A small network was shown many inputs. Here are its activations along a few directions, one row for each input.
In each table, some parts of the input vary, and every possible input appears once, in random order.
A made-up example of a description, with smaller parts first: one of 8 places around a ring, together with either a single point or one of 11 places along a line or (one of 2 separate values, together with one of 6 places along a line).
Shared parts are said once, and a part with two or three values counts as separate values.

Other details of the inputs shift rows strongly along three fixed directions, in all tables alike. That doesn't count.

A family of inputs:
R1: [ 19 -11   6   7   4  -6  -8  -2   3  -3  -9]
R2: [ 11 -12   9  -6  -2   1 -14   5   7  -2  -7]
R3: [-18  16 -30 -19   2 -16   9 -26  -4  23   4]
R4: [ 18  -5   0  -3  -5  -8 -17  -3   5   1 -11]
R5: [-10  14   5  11  11   2  -3   6  -7   3   1]
R6: [ 17 -16   0   1   0  -6   1  10   4  -8  -4]
R7: [-15   7   1  -3  11  12  11  13  -4  -6   1]
R8: [-11  15   3  -1   4  10   9  12   4  -2   6]
R9: [-12  12  -4   6   6   4  10   9   0  -5   5]
R10: [-11  10   3   1  10   4  -3   4  -8   7  -1]
R11: [-11  19  12   3   6  10   0   3  -1   0   1]
R12: [ 17  -9   3  -1   4  -2 -12  -4   9   2 -10]
R13: [ -9   8   4   8  11  -2   2   4 -14   4  -1]
R14: [ 10 -42 -23 -16 -30  -6   8 -67  12  41  24]
R15: [ 17  -4  -5  -1  -6  -6  -5   2  12 -13  -1]
R16: [ 14 -16   4   1  -2  -8  -4   7  -1  -6 -10]
R17: [ 13 -13   2  -2   0  -9  -4  -4   3 -10 -15]
R18: [ 16   0   7  -5  -2   0 -13  -5  13  -5 -10]
R19: [  9 -13  -2  -6  -1  -8  -7  -1   8 -12 -11]
R20: [-9 23  5 -3 -2  1 -7  2 -4  0 -3]
R21: [ 18  -5   3   7   1  -6 -16   0   6  -4  -8]
R22: [ 15 -12  -3   2   2  -3  -3   8  12  -7  -2]
R23: [ 10 -10   5 -10  -5   3  -5   7  11 -11  -6]
R24: [-11   8   7  10   5   0   3  11 -16   1  -1]
R25: [  0 -21  18  31 -31  27  24 -11  -9   8  36]
R26: [-15   8   5   9   5   3  -3  11 -12   0   2]
R27: [-6 19  3  7  6  2 -5  5 -7  8 -2]
R28: [ 15  -6   5  -2   2   1  -8  -7  12  -6 -12]
R29: [ -3  15  -5   6   2  -7   5  11 -10   2   7]
R30: [-14  12   2  -5   2   8   8  11   1  -3   6]
R31: [-23   6 -22 -12  13 -18   9 -35 -14  21  -3]
R32: [-13   7  -2   6   5   3   6  16  -6  -2   8]
R33: [-8 21 -1 -4 -2  3  3  8  2 -1  7]
R34: [ 14 -13  -1  -1  -1  -5   5   4   7 -14  -6]
R35: [ 11 -11   5   2   2  -1  -9  -4   7 -13  -9]
R36: [ 10 -21  -1  -4   8  -1  -4   8   7  -9  -3]
R37: [ 10  -9  10  -7  -4   3 -10   1   9  -9  -9]
R38: [ 14  -7   5   4   3  -2  -9  -6  10 -11  -9]
R39: [ 10 -11  -1 -10  -3  -3  -6   0   9  -8 -14]
R40: [ 21  -6   8  10   0  -5 -10   1   1  -4  -8]
R41: [ 20  -3   6   7  -2  -5  -6  -5   4 -10 -11]
R42: [ 18  -4   8  -2  -1  -1 -17   0  10   1  -7]
R43: [-16  10  -3   1   3   0   5  10  -6  -8   1]
R44: [ 16  -6   2   4  -6  -8 -17  -1   3  -5  -7]
R45: [ 17  -7   7   5   3  -4  -3  -5   5 -10 -11]
R46: [  4 -53 -25 -15 -33 -15  14 -81   0  34  12]
R47: [ 16 -11  -2  -9   2  -1  -5   7  16   0  -3]
R48: [  0 -13  23  25 -44  35  13  -9  -4  10  45]
R49: [ -6 -21  28  33 -43  45  21  -2  -9   4  43]
R50: [-13   9   2  -3   3   6   5  15  -2   5   8]
R51: [-16   8   1   5   4   0  -1  13 -11   0   2]
R52: [ 18  -9  -9  -2   3 -11  -7   3  13  -4  -2]
R53: [-9 17 -4  6  5  2  7  8  0 -6  7]
R54: [-21   6 -34 -20  12 -17  11 -26  -4  33   2]
R55: [-14  14   7   3   3   9   2   9  -8  -4  -4]
R56: [-14   8   0  -1   3   2   0  10 -10   6  -1]
R57: [ -9 -18  31  22 -37  40  12 -25  -6   6  35]
R58: [ 17  -2   5   6  -2  -3 -12  -4   9 -12 -10]
R59: [-15  11  -3   3   4   3   9  11  -3  -8   4]
R60: [ 15 -21   1  -2   8  -4   2   8   2  -8  -6]
R61: [-12   9   0   3   3  -2  11  10 -10  -7  -1]
R62: [-16  13 -31 -15   4 -24  13 -29  -9  21   5]
R63: [ 10 -13   5  -9  -3  -2 -11   7   8  -1  -7]
R64: [ 15  -2   2   3  -7  -6 -14  -5   6 -12 -10]
R65: [ 11 -11  -2 -10  -3  -2  -3   3  10 -10 -10]
R66: [-13   9   3   7  11   1  -4   5 -10   2   1]
R67: [-11   7   1   6   4  -2   7  16 -14  -1   2]
R68: [ -5  20   5  10  -2  -2   0   5 -14  -6  -4]
R69: [-17   5  -1   2  12   8   9  11  -6 -10   4]
R70: [-16   7   4  -7  10  13   9  11  -2  -4   4]
R71: [  9 -11   2  -1   0  -4  -9  -1   7 -13 -12]
R72: [ 12 -10  -1  -6  -3   3   1   7  12 -12  -6]
R73: [-26   0 -27 -16  15 -14  20 -28 -13  18   1]
R74: [ -5  16   5  12  -1  -3  -3   7 -16   2  -1]
R75: [-8 18 -5 -8  6 -1  5  4  5  2  4]
R76: [ -8  19   3  -1   1  -2 -10   4  -7   9  -1]
R77: [ 11 -20   1 -13   7   3  -5   6  10  -3  -3]
R78: [-13  10   5   4   4   6  -2  11 -10   5  -2]
R79: [-12  16   6   2   9   8   1   5  -6  -2  -4]
R80: [-10  13   5  -1  10   3  -5   1  -2  12   1]
R81: [ 13 -15  -2  -8  -2  -4  -7   7   7  -3  -8]
R82: [-19  16 -31 -23   6 -24  -2 -39  -9  27  -9]
R83: [-6 15 -6  0  6  0  5 10 -1  7  5]
R84: [-15   7  -3   3   5  -2   1  14  -9  -1   3]
R85: [ 12 -14   0 -12  -2  -4 -10   7  10  -2  -5]
R86: [  9 -10   4 -13  -4  -2  -8   1  11  -7 -10]
R87: [-8 13 -2  7  7  1 16 10 -4 -5  2]
R88: [ 12 -21  -1  -8   6   3  -2   6   8  -4  -5]
R89: [-7 17 -7 -3  5  1  8  5  2  0  2]
R90: [-10  14  -5  -1   7   5  11   8   2  -1   1]
R91: [ 20  -7  -5   0   0  -9   3  -1  10 -11  -4]
R92: [-7 23  9  9  3  9 -1  7 -5 -3 -3]
R93: [18 -6 -5  1 -4 -8 -9  7  9 -7  2]
R94: [  0 -12  20  28 -43  34  15  -9  -7   9  41]
R95: [-4 12 -6  5  8 -7  9  8 -6  4  6]
R96: [-25   6 -22 -21  13 -15  -1 -34  -9  35   1]
Each input here is: one of 2 separate values, together with one of 4 places along a line, together with either a single point or one of 11 places along a line.
Changing only the place on the line of 4 turns R76 into R4. The same change can be made to R8. Which row results?
Answer: R90
Changing only the place on the line of 4 turns R43 into R61. The same change can be made to R93. Which row results?
Answer: R29
Changing only the place on the line of 4 turns R47 into R25. The same change can be made to R11. Which row results?
Answer: R45
A walk changes only the place on the line of 11. It starts at R64 and steps to R58. List the rest of the walk in order.
Answer: R38, R35, R71, R19, R43, R59, R9, R53, R15
A walk changes only the place on the line of 11. It starts at R93 and steps to R52. List the rest of the walk in order.
Answer: R22, R32, R84, R51, R26, R66, R5, R21, R44
Change only the choice among 2 separate values in R68. List by row number the other rows that result.
Answer: R74
List by row number the other rows that have the place on the line of 4 and the choice among 2 separate values in common with R81.
Answer: R4, R10, R12, R27, R49, R54, R56, R78, R83, R88, R94

A family of inputs:
R97: [ 47 -63 -18  -8 -29 -20  -5 -65  20   6  -5]
R98: [ -7 -22 -60 -54  42 -52   7 -26   9  15 -29]
R99: [-42  30   4  20   0  16  26   9 -25   4  22]
R100: [ 58 -71  27   8 -36  17 -14 -15  29 -24  -2]
R101: [ -2 -19 -61 -65  27 -58 -16 -64  13  38 -38]
R102: [-37  37  13  13  -4  14   6  -9 -25  16  12]
R103: [-36  32   4   8  -6  18   8  -1 -18  21  26]
R104: [ 60 -68  31  25 -45  22  -3 -10  26 -28  11]
R105: [  0   0 -67 -64  29 -62 -22 -54  16  44 -31]
R106: [-41  25   2   6   5  13  11  -1 -22  20  15]
R107: [ 16   6  12  -9  15   1 -22  27  17 -18 -21]
R108: [ 18  19  20   2  12   8 -22  42  14 -27 -16]
R109: [ 21  15  21  18  16  -5 -13  43  -3 -39 -28]
R110: [ 17  18  20  -1  12   8 -21  40  15 -30 -19]
R111: [-32  31   2  24  -4  11  21  10 -25   7  26]
R112: [ 18  11  10  -9  17  -3 -26  41  15 -17 -21]
R113: [ 22  10   1   4  16 -13 -10  33  10 -29 -20]
R114: [ 15   4   3 -19   7  11   1  40  28 -30  -9]
R115: [-37  39   8   7  -4  14   7  -7 -19  14  14]
R116: [ 15   9  10  -8  17   1 -23  32  15 -18 -22]
R117: [ 18   1   3  -3  22 -11 -12  33   9 -25 -27]
R118: [  8 -53  19  39 -72  32  27 -68 -11  16  51]
R119: [-37  28  -6  16   0   4  23  -6 -23  11  20]
R120: [ 62 -53  22   6 -42   9 -24 -22  32  -9   2]
R121: [-42  21 -13  -1   8  -1  20 -10 -24  17   8]
R122: [  6 -67  11  19 -65  30  19 -72  -6  36  51]
R123: [ 15   4  10  -7  18  -5 -15  35   9 -28 -27]
R124: [-34  33  14  16  -8  21   9  -6 -19  16  22]
R125: [-40  11 -14  -1  20   3  31  13 -20   8  15]
R126: [  0 -18 -68 -54  23 -61  -3 -61  10  31 -31]
R127: [-33  29  18  35  -2  17  19   7 -35   0  16]
R128: [ -5 -19 -79 -82  30 -70 -19 -86  18  53 -40]
R129: [  4 -55  16  19 -71  39  15 -80   3  34  54]
R130: [ 24  12   9  11  16 -11 -11  33   5 -32 -23]
R131: [-37  23 -12   3   9  -4  16   3 -24  21  13]
R132: [ 26   9  14  16  16 -10 -16  39  -2 -28 -23]
R133: [ 12  -8   7  -4  23   0   5  53   9 -40 -17]
R134: [ -3 -25 -55 -48  37 -48   8 -26   9  16 -24]
R135: [ 65 -75  22  15 -42  14 -12 -12  26 -19   5]
R136: [ 22  21  29  13   6   5 -26  42   6 -22 -17]
R137: [-32  35  22  42  -9  26  24  18 -32  -3  29]
R138: [ 14   9  27   5  13  12 -17  48  10 -33 -21]
R139: [-40  34  -6  -6   2   6   8 -12 -15  20  13]
R140: [-35  41  18  17  -3  23   7   6 -19   6  16]
R141: [ 17 -12   2  -4  22  -4   1  52   9 -30 -13]
R142: [-37  25  -3  -2  -4  27  29  13  -4  11  31]
R143: [-30  37  20  41  -8  20  20  25 -32  -2  29]
R144: [ 25   3 -13  -7  15 -27 -13  21  12 -16 -21]
R145: [ 60 -52  19   4 -30   3 -27 -30  29  -7 -11]
R146: [ 65 -73  26  23 -52  18  -6 -11  26 -20  16]
R147: [ 23  16  21   7   9  -1 -27  31   7 -18 -21]
R148: [  6  -6 -63 -60  27 -62 -22 -69  17  43 -37]
R149: [  2 -74  -3   6 -60  19  21 -97  -1  45  44]
R150: [-40  24  -9   0   9   0  13   1 -24  25  15]
R151: [-43  29 -15 -15   6  15  28   5  -3  13  22]
R152: [ 17   4   5   1  21  -7 -12  39   7 -26 -24]
R153: [ 69 -60  37  36 -50  21 -10  -3  20 -31  13]
R154: [-42  19 -18 -18   7  -2   7 -32 -13  34   9]
R155: [ 21  18  16  -1  18  -7 -27  26  10 -23 -32]
R156: [-39  16 -17 -15  -2  15  30 -10  -2  22  29]
R157: [ 22   4   7   8  10  -4  -9  41   8 -26 -13]
R158: [-39   1 -36 -19  20 -18  27 -10 -17  28  14]
R159: [ 21   8  -7 -25  18  -4  -7  48  30 -22 -14]
R160: [ 18   7  20   2  13   5 -22  48  10 -24 -19]
R161: [ 20   5  12  11  12   0  -6  42   8 -30 -15]
R162: [ 20  15   6   5  19 -10 -10  41  10 -38 -25]
R163: [ 57 -65  35  12 -38  23 -17  -9  29 -22   1]
R164: [  8 -55  21  26 -71  34  11 -88  -4  38  46]
R165: [-34  23   6  27  -1   8  19 -10 -34  13  17]
R166: [-41  24 -12   1  13  -2  18  -5 -23  14   6]
R167: [-38  28  -7  12  -2   3  24  -8 -23   9  18]
R168: [-41  27   4   7   1  13  10   6 -23  22  20]
R169: [-34  19 -21 -18   1   9  24  -2  -1  24  25]
R170: [ 26   6  19  21   9  -6 -15  40  -3 -27 -18]
R171: [-32  24   1  23   3   3  17  -9 -33  15  13]
R172: [ 19   7   5 -13  17  -6 -26  31  16 -14 -23]
R173: [ -1 -14 -65 -60  38 -62 -15 -52   9  36 -40]
R174: [-32  36  17  20 -12  24   7   3 -21  15  27]
Changing only one part turns R171 into R132. The same change can be made to R125. Which row results?
Answer: R141
Changing only one part turns R128 into R172. The same change can be made to R102. Which row results?
Answer: R147
What do these inputs look like to the network?
Answer: one of 6 places along a line, together with either one of 2 separate values or one of 11 places along a line
List by row number the other rows that have the place on the line of 6 in common with R107.
Answer: R104, R117, R119, R124, R129, R130, R134, R149, R156, R163, R164, R165
Change only the choice among 2 separate values in R98. List by row number the other rows that result.
Answer: R151
Change only the place on the line of 11 in R162. List by row number the other rows that result.
Answer: R97, R99, R100, R110, R127, R138, R140, R154, R155, R166
Change only the place on the line of 11 in R143. List by row number the other rows that result.
Answer: R105, R112, R120, R131, R136, R144, R146, R150, R168, R170
Change only the choice among 2 separate values in R169. List by row number the other rows that result.
Answer: R141
